These are the activations of a small neural network, seen along a few directions. Each row is one input.
Each table varies a few parts of the input and shows all the possible inputs, shuffled.
A made-up example of a description, with smaller parts first: ring(5) and (point or line(11) or (values(3) and line(4))).
Shared parts are said once, and a part with two or three values counts as separate values.

A family of inputs:
x1: 20, 6, -3, -23, -21, -13, 0, 30, -4, 7, -13, 9, -1, 25, -9, -25, -11, -1, -41
x2: -44, 10, -26, 4, -11, 19, -5, -9, 17, 22, 1, 5, -24, -22, -13, 47, 8, -4, 37
x3: -3, -14, -32, -29, -26, 1, -17, 17, -4, -7, -22, -11, -14, 25, -3, -25, -18, 4, -33
x4: 13, 2, 42, 35, -25, -26, -1, -2, -8, -4, 25, 35, -6, 19, -6, -1, 10, -10, -4
x5: 110, 1, 91, -50, 29, -18, -10, 40, -28, -51, 37, -12, 112, -79, 76, -87, -6, -16, 22
x6: -6, 14, 24, 46, 13, -3, 9, -20, 11, 23, 32, 5, -2, 5, -1, 37, 22, 2, 24
x7: 10, -3, 30, 15, 30, -1, 19, 29, 14, 13, 2, 18, -8, 21, -1, -15, -5, 12, -24
x8: 94, 7, 76, -26, 72, -8, 0, 33, -22, -29, 31, -29, 96, -79, 95, -78, -5, 16, 36
x9: 33, 0, 41, 15, -12, -18, 19, 12, -7, -7, 21, 34, -14, 19, 2, -9, 1, -7, -23
x10: 11, -1, 30, 57, 12, -1, 16, 3, 2, 8, 18, 24, -10, 13, 4, 9, 13, -3, 12
x11: -26, 10, -5, 23, -21, -1, -10, -53, -15, -7, 25, 10, -15, -5, -11, 20, 12, -11, 15
x12: -28, 7, -47, -27, -25, 10, -30, -34, -2, -5, -14, -17, -2, -1, -30, 30, -6, -7, 9
x13: -36, 12, -23, -4, -37, 5, -17, -28, -2, 4, 7, 4, -12, -19, -27, 41, 6, -17, 7
x14: -31, -13, -55, -37, -28, 0, -15, -20, 1, -15, -33, -14, -6, -7, -23, 15, -7, -3, -11
x15: -1, 8, -2, 2, 32, 0, 19, 30, -1, 9, -20, -9, -2, 26, 0, -18, -9, 3, -29
x16: -6, 6, 23, 33, -25, -10, -6, -32, -8, -2, 33, 14, -21, 8, -6, 11, 27, -17, 7
x17: -20, -13, -39, -36, -23, 1, -9, -1, -8, -7, -33, -28, -7, 7, -17, -8, -9, 15, -18
x18: -37, -4, -60, -28, 8, 11, -3, -2, 15, 9, -33, -19, -7, -12, -17, 32, -3, 17, 16
x19: -7, -13, -32, -17, 12, 11, 2, 31, 14, 19, -30, -17, 0, 25, 4, -6, -15, 13, -17
x20: -23, 3, -8, 39, 8, 14, 9, -42, 7, 16, 15, 6, -6, -9, 0, 33, 14, -5, 32
x21: -31, 2, -51, -17, 0, 30, -14, -21, 20, 13, -24, -17, -5, -6, -12, 39, -4, 10, 33
x22: 23, -10, 31, 41, 30, 5, 40, 13, 0, -4, 10, 19, -21, 16, 11, -9, 6, -12, -9
x23: 16, -8, 37, -1, -12, -18, 3, 19, 3, -6, 4, 29, -13, 25, -6, -33, -7, -1, -41
x24: -29, -9, -42, -16, 18, 9, 3, 8, 5, 4, -38, -39, -13, 3, -10, 2, -13, 21, 2
The inputs of x20 and x11 match in every part but one. If x8 is changed in the same way as x20 into x11, which row does it become? -> x5
Describe the family of inputs behind these rows. -> values(2) and (point or ring(11))
Change only the ring(11) part in x24. List by row number the other rows that result. -> x2, x6, x7, x10, x15, x18, x19, x20, x21, x22
Change only the values(2) part in x22. List by row number the other rows that result. -> x9

A family of inputs:
x25: -34, -8, -24, 3, -26, 0, -23, -27, 4, 8, -8, -3, -31, 34, -29, 7, -3, 6, -18
x26: 18, 16, 2, -4, 5, 5, -30, 47, -2, 25, -2, 6, 13, 58, -11, -23, -16, 10, -36
x27: 14, -20, -68, -113, 16, 3, -32, 26, 0, -1, -62, -85, 72, -51, 32, -33, -28, 29, 24
x28: 33, -38, 5, 4, 13, -15, 8, 36, 24, 20, -26, 1, -24, 27, 4, -36, -12, 23, -22
x29: -59, 20, -44, 10, -32, 7, 15, -11, 0, -8, -12, 14, -37, 3, -29, 66, 14, -14, 23
x30: 55, -12, 36, 15, 11, -25, 4, -6, -11, -18, 13, 17, 8, -3, 15, -23, 2, -2, -2
x31: -42, 21, -57, 16, -32, 3, -12, -31, -25, -29, -8, 8, -37, 32, -34, 62, 13, -8, 34
x32: -30, -11, -9, -4, -32, -19, 22, -6, 27, 27, -20, 13, -28, 3, -23, 17, -1, -8, -40
x33: 25, 16, 53, 36, 33, 22, 12, -31, -16, -4, 59, 1, 37, -40, 31, -9, 17, -15, 24
x34: 2, 7, 45, 8, 35, 27, 12, 14, 8, -8, 19, 19, 7, -12, 7, -21, -9, -6, -17
x35: 19, 9, 62, 30, 9, -8, 25, -10, -10, -13, 48, 10, 19, -50, 36, -6, 23, -13, 31
Describe the family of inputs behind these rows. -> point or (values(2) and line(5))
Change only the values(2) part in x31. List by row number the other rows that result. -> x29
Change only the line(5) part in x32. List by row number the other rows that result. -> x28, x29, x34, x35

A family of inputs:
x36: -6, -30, -51, -6, -20, 30, -19, -34, -1, -34, -10, -32, -9, -25, 20, 23, 11, -9, 72
x37: -12, 11, -30, -109, -11, -21, -53, 44, -24, 13, -48, -65, 48, 18, -25, -17, -49, 7, -64
x38: 5, -6, -55, -83, 28, 6, 24, 91, 28, 20, -79, -51, 0, 20, 0, -37, -38, 44, -36
x39: 46, -3, 33, -81, 51, 1, -16, 63, -4, -4, -42, -37, 93, -24, 39, -85, -55, 22, -1
x40: -21, -50, -13, 17, 4, 18, 46, 12, 16, -2, -28, 34, -58, 9, -10, 2, -3, -5, -32
x41: 23, 31, 78, 26, 36, 0, -2, 22, 3, -9, 30, 45, 30, -41, 17, -25, 9, -23, -2
x42: -17, 38, 17, -3, -41, -11, -16, -27, -15, 8, 12, 24, -6, 10, -44, 47, -7, 0, -53
x43: -25, 1, 10, 21, -27, 16, 40, 68, 22, 36, -9, 42, -49, 21, -23, 1, 16, 14, 8
x44: -26, -23, -34, 2, -4, 0, 16, -51, -1, -11, -8, -3, 6, -59, 0, 33, -5, -1, 51
x45: 26, -40, -40, 29, -20, -7, 19, 26, 14, -12, -42, -2, -69, 10, 11, -28, 13, 0, -4
x46: 65, -28, 48, 3, 18, 2, 0, -9, -7, -63, 19, 2, 17, -34, 17, -50, -10, 0, 7
x47: -14, -11, -44, -11, -32, 8, 17, -41, 6, -4, -2, -27, -8, -55, 9, 10, 11, -9, 65
x48: 41, -35, 61, 15, 30, 2, -3, -21, -3, -31, 16, 40, 24, -34, 43, -32, -7, 0, -8
x49: -20, 32, 20, 6, -23, -47, -17, -36, -17, 25, 14, -1, 17, 80, -13, 28, 3, 11, -17
x50: -31, 21, -6, 9, 17, 33, -12, -32, 21, 22, 8, -2, 0, -53, -13, 84, 13, -11, 29
x51: -10, -19, -6, -19, -66, -48, -7, -31, -32, -20, 5, -9, -12, 12, -9, 14, 4, -19, -34
x52: 66, -28, 35, 4, 0, -26, 8, 14, -31, -31, 38, 22, 20, -32, 42, -48, -1, 14, 21
x53: -11, 13, -4, 33, 49, -18, 33, 21, 31, 39, 6, 10, -45, 73, -6, 17, 11, 3, -14
x54: -16, -24, -10, -10, -40, 12, -43, -50, -18, -43, 4, 8, -20, 22, -24, 12, -17, -1, -57
x55: 37, 27, 58, 31, 16, 4, 9, 28, -11, -5, 36, 32, 27, -30, 52, -22, 8, -33, -9
x56: -28, 25, -8, 17, 39, -8, -5, -46, 14, 31, 17, -18, 17, 11, 8, 60, 1, 25, 65
x57: -33, 46, -35, 34, 33, 10, 1, -42, 23, 25, 14, -33, 21, 16, 25, 38, -4, -16, 55
x58: -48, 46, 9, 10, -29, 5, -13, -21, -16, 24, 30, 5, 30, 76, -44, 4, 8, 4, -31
x59: 11, -40, -50, 10, -5, 1, 40, 35, 7, -13, -10, 22, -62, 22, -1, 1, 12, -3, -20
x60: -9, -29, -4, 7, -13, 8, 22, 29, 15, -13, -38, 2, -76, 0, -17, -24, 33, 16, -4
x61: 35, 14, 65, 45, 56, -1, -3, 13, 1, 20, 53, 15, 67, 28, 20, -40, 2, -7, 10
x62: 75, -32, 52, 5, -7, -13, -6, 15, -32, -43, 10, -7, 12, -26, 36, -56, 14, -10, 30
x63: -39, 10, -71, -97, 53, 31, -32, 28, 5, 11, -57, -65, 60, -34, 14, 9, -38, 4, 28
x64: -8, 44, -17, 16, -45, -29, -29, -10, -11, 8, 18, 22, 3, 3, -38, 21, 1, -23, -57
x65: -8, -18, -14, -21, -58, 36, -48, -41, -16, -18, 12, 15, -16, 19, -54, -21, -3, 9, -38
x66: -11, -10, 12, 39, 5, -9, 25, 43, 17, 31, -21, 36, -57, 17, 6, 41, 2, 9, -16
x67: 45, 35, 70, 16, 60, -26, 5, 4, -1, 3, 51, -2, 36, 23, 34, -20, 16, 2, 7
x68: -5, -8, -24, -9, -54, -14, -23, -49, -14, -2, -2, 10, 1, 1, -48, -20, 4, -33, -39
x69: -24, -10, -29, -2, -11, 28, 10, -46, -16, -28, -17, -26, -13, -59, 3, 34, 20, 19, 38
x70: -24, 38, -30, 13, 12, 23, -9, -10, 11, 6, 10, 2, 7, -47, -21, 64, 10, -33, 48
x71: -29, 9, 9, 41, 1, 5, 41, 42, 36, 63, 10, -8, -35, 63, -5, -14, 16, 33, 1
Describe the family of inputs behind these rows. -> values(4) and (point or (values(2) and line(4)))
Change only the line(4) part in x61. List by row number the other rows that result. -> x52, x55, x62
